A small network was trained on invented records. Each row is its activation on one of them, seen along a few directions.
After each row come some of the record's fields: J, E, G, D, S.
A field that a record lacks is written none.
The largest differences between rows may come from other fields.
Random noise pushes rows far along 5 fixed directions. That doesn't count. These rows show it; they differ only by the noise:
[ 613 -216  296  383   20  557  -64 -493  192   50  -10  -70 -100  282
   72 -215   32   32  -55]
[-442 -578  -29  166  149 -263 -239    2 -475   59 -840  -70   20  129
  522  -48 -275  394 -181]
[ 705 -396  701  464  183  894   -3 -806   35  153   18 -111  -78  447
 -123  -43  112  206 -140]
[ -90 -145   52  123  -57   80  174  152   78  -35 -342   40  227  161
  -50 -171 -194  -21  -23]
[ -37   83 -225  -62 -300  -79  193   88  234 -249  -22  -43   37   82
  -31 -249 -110  -22   75]
[ 278  -42 -211  -76 -323  -31 -128 -755  -23 -370  332 -406 -600  146
  180 -175  160  453  -37]
[ 488  -88  -86  275  -83   32 -217 -641  -70 -134   74 -454 -583  144
   10 -317   83  272 -251]

[-584  -59  252 -560  -63  217  282  131  -31 -205   78  216  533   99
   87  390   -3  189  226]	{J: j2, E: e4, G: g5, D: d6, S: s1}
[   4 -177  422 -166  242  359 -183 -156 -275 -127 -121  110   55  -44
  164  385   64  160   29]	{J: j2, E: e4, G: g5, D: d6, S: s1}
[-415  -81   60 -124   38 -143  325  365 -228  -74 -395   32  298   50
 -565   58 -188  111  -95]	{J: j2, E: e3, G: g2, D: d2, S: s2}
[ 617  184  -31  528  178 -116 -187 -434  -92  299  323 -387 -680  -83
 -392 -201  212  -77 -305]	{J: j1, E: e5, G: g4, D: none, S: s1}
[ 501 -185   93   53  152  264 -442 -679 -211 -174   12  -75 -442  -96
  472   81  167  428  127]	{J: j1, E: e6, G: g1, D: d2, S: s1}
[-180 -387 -101   70 -119  -52 -177 -101  -58  -31 -396    4   40  187
  565 -123 -141  223   -5]	{J: j2, E: e3, G: g1, D: none, S: s2}
[  70  -59 -170  205  162 -396 -285 -220 -406   77  -95 -197 -552 -183
   75   31   61  213 -120]	{J: j1, E: e4, G: g4, D: d2, S: s1}
[ 318  428 -185  195   94 -150  291  240  112  -89  116   56 -130 -299
 -599 -150  -37 -183  186]	{J: j1, E: e5, G: g2, D: d5, S: s1}
[-113  -17  -23 -421  -75  182 -266  178  165 -207    1  359  287 -140
  718  224   12 -109  286]	{J: j1, E: e6, G: g5, D: d2, S: s1}
[-291 -110 -205 -129 -161 -187 -191  315   24  -69 -361 -109  211  134
  184 -222 -157 -118 -314]	{J: j2, E: e6, G: g3, D: d6, S: s2}
[ 285  511 -258 -217 -266   93  162  366  457 -543  111  -38  107 -142
 -326 -341  -75 -352   75]	{J: j1, E: e4, G: g5, D: d2, S: s2}
[ 548  163  -30   69   98  160 -268 -249   95  -35  280   33 -291 -173
  156   -7  183  -71  118]	{J: j2, E: e4, G: g1, D: d2, S: s1}
[ 177 -119  347  -42  117  366   69 -395 -127   -4  134   58   -3   90
 -171  227  142  280  108]	{J: j2, E: e6, G: g4, D: d2, S: s1}
[-220   58  252 -343  140  142   70  162 -188 -258  -59  149  172 -157
  -93  366   -4   58  115]	{J: j2, E: e2, G: g5, D: d6, S: s1}
[ 674 -142  277  369  324  468 -173 -373   23  148  -35  169 -114  -20
  189   -9   81   71  194]	{J: j2, E: e2, G: g4, D: d2, S: s1}
[ 548   41  236  501  522  283 -384  450   22  192 -610  187  145 -308
   73 -152 -192 -517 -132]	{J: j2, E: e6, G: g5, D: d6, S: s1}
[-148 -147  157  333  174  -63   89  179 -163  283 -374 -117  128  140
 -337 -113 -132  -70 -305]	{J: j1, E: e5, G: g1, D: none, S: s2}
[ 167  249 -503  437   75 -528  -44  468  172  310 -120   35 -142 -309
   -9 -370 -155 -384   37]	{J: j2, E: e3, G: g2, D: none, S: s1}
[-569 -382  443  -43  308  156  132  235 -276  276 -397  331  513   87
  234  417 -136   97   99]	{J: j1, E: e2, G: g3, D: none, S: s1}
[  68   32  194 -296  -40  186 -196 -410 -170 -235  323 -217 -289   -5
   -9  262  234  182 -137]	{J: j1, E: e5, G: g5, D: d3, S: s1}
[  12 -537  186  -15  100  331 -124 -352 -228 -250 -512  295   64  107
  673  166 -101  551  393]	{J: j1, E: e2, G: g4, D: d6, S: s2}
[ 303  644 -155 -118 -216   56  353  325  536 -167  495  -95   97 -112
 -724 -285   49 -502  -40]	{J: j1, E: e3, G: g3, D: d6, S: s1}
[ 429   93 -409  479  173 -362 -356  231   52  206 -248  103 -345 -374
  336 -270 -105 -287   99]	{J: j2, E: e3, G: g2, D: d2, S: s1}
[ 393   71  441  216   78  478   25 -222  189  277  362 -102   39  194
 -385   27  170 -297 -263]	{J: j2, E: e6, G: g1, D: none, S: s1}
[-589  136 -159 -114  -70 -211  394  945  320  154 -258  548  724 -125
  119   37 -271 -461  374]	{J: j1, E: e4, G: g1, D: none, S: s1}
[ 285   77  -10  -54  -11  264   37   46  311  -39  162  413  166 -100
  304   58   48 -120  469]	{J: j2, E: e2, G: g4, D: d2, S: s1}
[ 538  101   95  230 -215  508  189 -200  540  -85  239   90   85  175
  -31 -264   41 -167  250]	{J: j2, E: e5, G: g1, D: none, S: s2}
[-113  365 -292 -162 -316 -196  368  332  295 -360   93  -79   87  -61
 -348 -259 -136 -169   77]	{J: j1, E: e1, G: g3, D: none, S: s2}
[ 495  298 -369  168 -131 -173 -127   -1  174 -172   27 -282 -344 -100
 -334 -474    7 -153 -199]	{J: j1, E: e6, G: g4, D: d2, S: s2}
[ -52  330   79 -616 -180   84   91 -256  -74 -504  553 -224 -203 -117
 -383  287  234  190  -22]	{J: j1, E: e3, G: g5, D: d2, S: s1}
[ 757   67  405   70  222  671 -269 -590   73  -94  368  -97 -219   -3
   53   81  259   42   -8]	{J: j2, E: e4, G: g5, D: d2, S: s1}
[-214  263  306  -74   85   34  522   56  -79   76  352 -184  118   62
 -919  165   74  -28 -164]	{J: j2, E: e2, G: g3, D: none, S: s1}
[-201  -68   84  135  220 -285   52  -41 -477  101 -262 -217 -221  -84
 -445   91  -38  243 -228]	{J: j1, E: e6, G: g4, D: d6, S: s1}
[ 268  -96  -26  638  295  -85  -72  298   70  534 -364   84   81  -29
  -34 -294 -179 -349 -138]	{J: j2, E: e1, G: g2, D: none, S: s1}
[   6  116 -173 -260 -354   26   69 -309  103 -556  174 -241 -191   36
  108 -126   13  297  112]	{J: j2, E: e6, G: g5, D: none, S: s2}
[-207 -122   51 -235 -234   92  -81  -82   56 -155   39  -97   69  182
  224   45    7   21 -140]	{J: j1, E: e3, G: g5, D: none, S: s2}

Which values does each new row have?
[  66   64  102  267  -37   32  197   62  103  190   39 -195   39  207
 -506 -205  -23 -213 -294]	{J: j2, E: e4, G: g1, D: none, S: s2}
[ 169   31  199  325  -27  134  434 -279  -25   34   47 -392  -97  327
 -896 -280   -7  146 -303]	{J: j1, E: e4, G: g4, D: none, S: s2}
[ 139   -1 -248  162  175 -296 -190  -26 -221  -20 -238 -107 -290 -194
   83 -152  -46  181    2]	{J: j2, E: e2, G: g4, D: d2, S: s1}
[  -6 -174  554   84  401  309  220 -121 -329  321   -2  119  191   78
 -566  381   68  138  -64]	{J: j2, E: e1, G: g2, D: d2, S: s1}
[ 130  250 -155  263   86 -387  220 -140 -186  156  274 -379 -427  -88
 -745 -144   60   70 -234]	{J: j2, E: e1, G: g2, D: none, S: s1}
[ 370  415 -679  -13 -197 -425 -130   95  219 -281  199  -42 -399 -383
   85 -328   13  -76  251]	{J: j2, E: e6, G: g2, D: d2, S: s1}
[-241 -348  -45  327  296 -452 -374  -67 -560  391 -453 -156 -299  -54
  238   65  -61  197 -323]	{J: j1, E: e6, G: g4, D: none, S: s1}
[  49   23 -153  201 -171  -87  226   18  133   22   -6 -113  -19  148
 -319 -259  -64  -14  -40]	{J: j2, E: e5, G: g2, D: none, S: s2}
[ 110  -98  310 -293   91  502 -120 -167   58 -217   35  236  203  -35
  407  269   60   92  226]	{J: j1, E: e3, G: g5, D: d2, S: s1}
[ 418  234  153  174   86  134  236 -382  -10   66  397 -369 -263   83
 -853 -149  175  115 -232]	{J: j2, E: e3, G: g4, D: d6, S: s1}
[-107 -229  346  128  152  354  162  280   58  188 -411  188  560  254
 -162  -32 -159 -137  -93]	{J: j2, E: e4, G: g1, D: d6, S: s2}
[-280  -80  260  245  254 -246  172  -30 -459  431  -46 -339 -110  158
 -804  103   43   72 -528]	{J: j2, E: e4, G: g4, D: none, S: s1}
[-331   31  131  -78 -150  105  219  582  210  -47 -310   66  533  168
 -286 -104 -223 -410 -228]	{J: j1, E: e6, G: g5, D: none, S: s2}
[ 156   59 -148 -152 -393  318  -34   86  573 -341   56  222  261   61
  611 -199  -80 -208  339]	{J: j2, E: e6, G: g5, D: none, S: s2}
[ 104  -44 -290  194   -1 -157  -10  326   82  -72 -492   63   87  -57
    4 -355 -245  -86    6]	{J: j1, E: e3, G: g2, D: d2, S: s2}
[-218 -195  163  256   35  -29  239  302  -41  311 -348  -11  278  255
 -476  -93 -175 -197 -305]	{J: j1, E: e3, G: g2, D: none, S: s2}
[ 608 -128  316  140  117  581 -430 -283  122  -21  -25  -52  -81  136
  233  -70  107 -204 -251]	{J: j1, E: e4, G: g5, D: d2, S: s2}
[ 116 -333  136  313  246  193 -148  178  -64  233 -575  212  269   88
  155  -92 -161  -48  -24]	{J: j2, E: e5, G: g2, D: d2, S: s2}
